These are the activations of a small neural network, seen along a few directions. Each row is one input.
In each table, some parts of the input vary, and every possible input appears once, in random order.
Descriptions start from the smaller parts, as in this example, which fits no table here: line(4) and (point or line(9) or (values(2) and ring(8))).
Shared parts are said once, and a part with two or three values counts as separate values.
In the rows, zero is written as 128.

Other details of the inputs shift rows strongly along three fixed directions, in all tables alike. That doesn't count.

Table:
row 1: [120 118 135 109 133 136 136 123 109 125 102 117]
row 2: [142 123 153 137  74 142 105 142 123 151 181 140]
row 3: [135 115 100 180 132 114 103 122 177 144 169 151]
row 4: [135 105 110 185 142 123 111 125 170 148 174 149]
row 5: [136 123 126  99 124 148 146 132 107 118 111 133]
row 6: [138 105 109 185 141 120 110 124 168 150 172 146]
row 7: [ 72 189  67 138 170  81 216 109 112 135 137 124]
row 8: [124 136 151 134  86 116 107 122 124 139 159 128]
row 9: [131 133 136 104 130 126 130 124 117 114  99 121]
row 10: [121 124 132 110 128 133 132 126 112 117  98 120]
row 11: [123 118 133 110 132 133 135 122 109 127 101 115]
row 12: [137 124 123  98 124 147 144 134 107 122 110 129]
row 13: [140 103  89 156 182 132 125 130 159 126 112 134]
row 14: [ 70 194  90 171 132  75 198 112 120 163 198 131]
row 15: [227  10 151 124 138 210  29 157 166 108  79 146]
row 16: [130 142 162 133  89 118 116 129 130 135 163 131]
row 17: [130 143 155 126  84 113 111 123 134 139 160 130]
row 18: [121 121 131 108 132 135 132 124 110 129 100 113]
row 19: [118 126 132 107 129 136 131 129 115 117 100 119]
row 20: [116 130 148 134  88 119 108 125 122 149 159 123]
row 21: [142 121 130 110 127 148 149 137  98 120 109 131]
row 22: [118 121 138 112 138 142 136 132 109 126 105 112]
row 23: [122 125 136 116 132 136 134 132 108 118 100 117]
row 24: [126 136 135  99 132 131 128 128 121 116 102 120]
row 25: [116 122 133 106 133 136 132 128 113 122 103 116]
row 26: [ 79 196  71 140 168  78 217 105 112 123 136 132]
row 27: [123 141 152 139  90 120 105 131 123 143 161 123]
row 28: [140 120 127 103 123 144 148 129 102 119 108 135]
row 29: [143 126 125 108 127 147 145 138 100 125 108 126]
row 30: [142 124 122 102 122 144 144 130 103 124 106 129]
row 31: [121 121 137 115 136 136 134 132 106 123 102 114]
row 32: [163  95  71 164 191 148 137 136 174 119 130 164]
row 33: [148 116  93 137 176 127 127 125 177 112 115 143]
row 34: [119 127 135 113 133 139 132 135 111 118 101 116]
row 35: [142 123 114 165 133 114 109 122 186 133 175 157]
row 36: [124 124 130 110 127 130 131 125 111 119  97 118]
row 37: [131 145 157 132  88 116 112 130 131 140 162 127]
row 38: [122 132 134 103 132 135 129 127 117 113 103 119]
row 39: [120 127 152 142  92 121 111 130 118 148 160 122]
row 40: [126 144 156 135  91 117 107 131 127 142 160 127]
row 41: [117 120 135 106 134 139 135 126 112 125 104 116]
row 42: [140 101  91 156 183 135 128 127 158 129 113 133]
row 43: [144 111  93 155 181 132 126 128 162 113 114 141]
row 44: [123 133 137 110 135 138 130 134 113 114 104 116]
row 45: [139 112 105 187 136 117 106 127 172 142 170 150]
row 46: [130 131 136 113 133 132 130 130 109 116 101 114]
row 47: [169  92  65 164 184 137 138 124 172 120 126 165]
row 48: [126 133 131 106 130 130 126 125 115 118  99 116]
row 49: [137 124 111 168 136 115 105 123 182 135 174 157]
row 50: [118 127 129 106 129 135 129 129 115 120  99 116]
row 51: [131 137 143 103 134 134 136 133 122 112 105 119]
row 52: [114 129 154 139  94 126 110 134 122 146 163 123]
row 53: [128 141 158 126  85 115 115 123 133 134 161 134]
row 54: [118 127 150 136  88 118 110 123 121 147 159 125]
row 55: [133 135 140 110 134 130 132 131 113 115 100 118]
row 56: [118 140 150 129  87 120 105 127 129 140 162 126]
row 57: [119 120 134 109 132 133 133 126 110 122 101 117]
row 58: [132 141 156 127  84 112 113 122 132 136 159 131]
row 59: [120 134 150 143  87 122 106 132 122 146 158 123]
row 60: [114 128 150 131  91 125 111 125 124 151 161 123]
row 61: [119 124 133 111 137 138 131 136 110 126 103 109]
row 62: [151 116  97 143 180 131 126 132 174 113 116 140]
row 63: [129 134 142 109 135 133 133 132 114 113 102 121]
row 64: [138 108  88 155 180 135 124 133 164 120 113 137]
row 65: [ 84 202  72 135 168  74 214 106 117 127 134 131]
row 66: [124 135 134 109 135 137 128 135 114 118 103 112]
row 67: [138 135 141 107 132 129 137 130 118 113 101 118]
row 68: [122 143 159 133  93 122 110 133 129 137 164 130]
row 69: [123 140 157 130  87 116 110 124 129 136 160 134]
row 70: [127 138 138 105 136 134 129 135 117 117 103 116]
Each input here is: values(2) and ring(5) and (point or line(6)).
Question: Changing only the values(2) part turns row 14 into row 60. The same change can be made to row 68. Which row results?
Answer: row 49
Question: Changing only the values(2) part turns row 28 into row 21. The same change can be made to row 19. Which row results?
Answer: row 34
Question: Which other rows agree with row 12 in the values(2) part and the ring(5) part? List them by row number.
Answer: row 7, row 24, row 33, row 50, row 56, row 60
Question: Change only the line(6) part in row 67. List by row number the other rows that result.
Answer: row 6, row 39, row 45, row 46, row 55
Question: Change only the values(2) part in row 15. List by row number the other rows that result.
Answer: row 47
Question: A walk changes only the ring(5) part. It starts at row 31 and steps to row 39. List the rest of the walk in order.
Answer: row 13, row 61, row 52
Question: Which other rows agree with row 47 in the values(2) part and the ring(5) part? List them by row number.
Answer: row 8, row 9, row 11, row 36, row 54, row 58
Question: A walk changes only the ring(5) part. It starts at row 51 and steps to row 16. List the rest of the walk in order.
Answer: row 67, row 37, row 62
Question: Change only the line(6) part in row 69. List by row number the other rows that result.
Answer: row 1, row 10, row 26, row 53, row 57
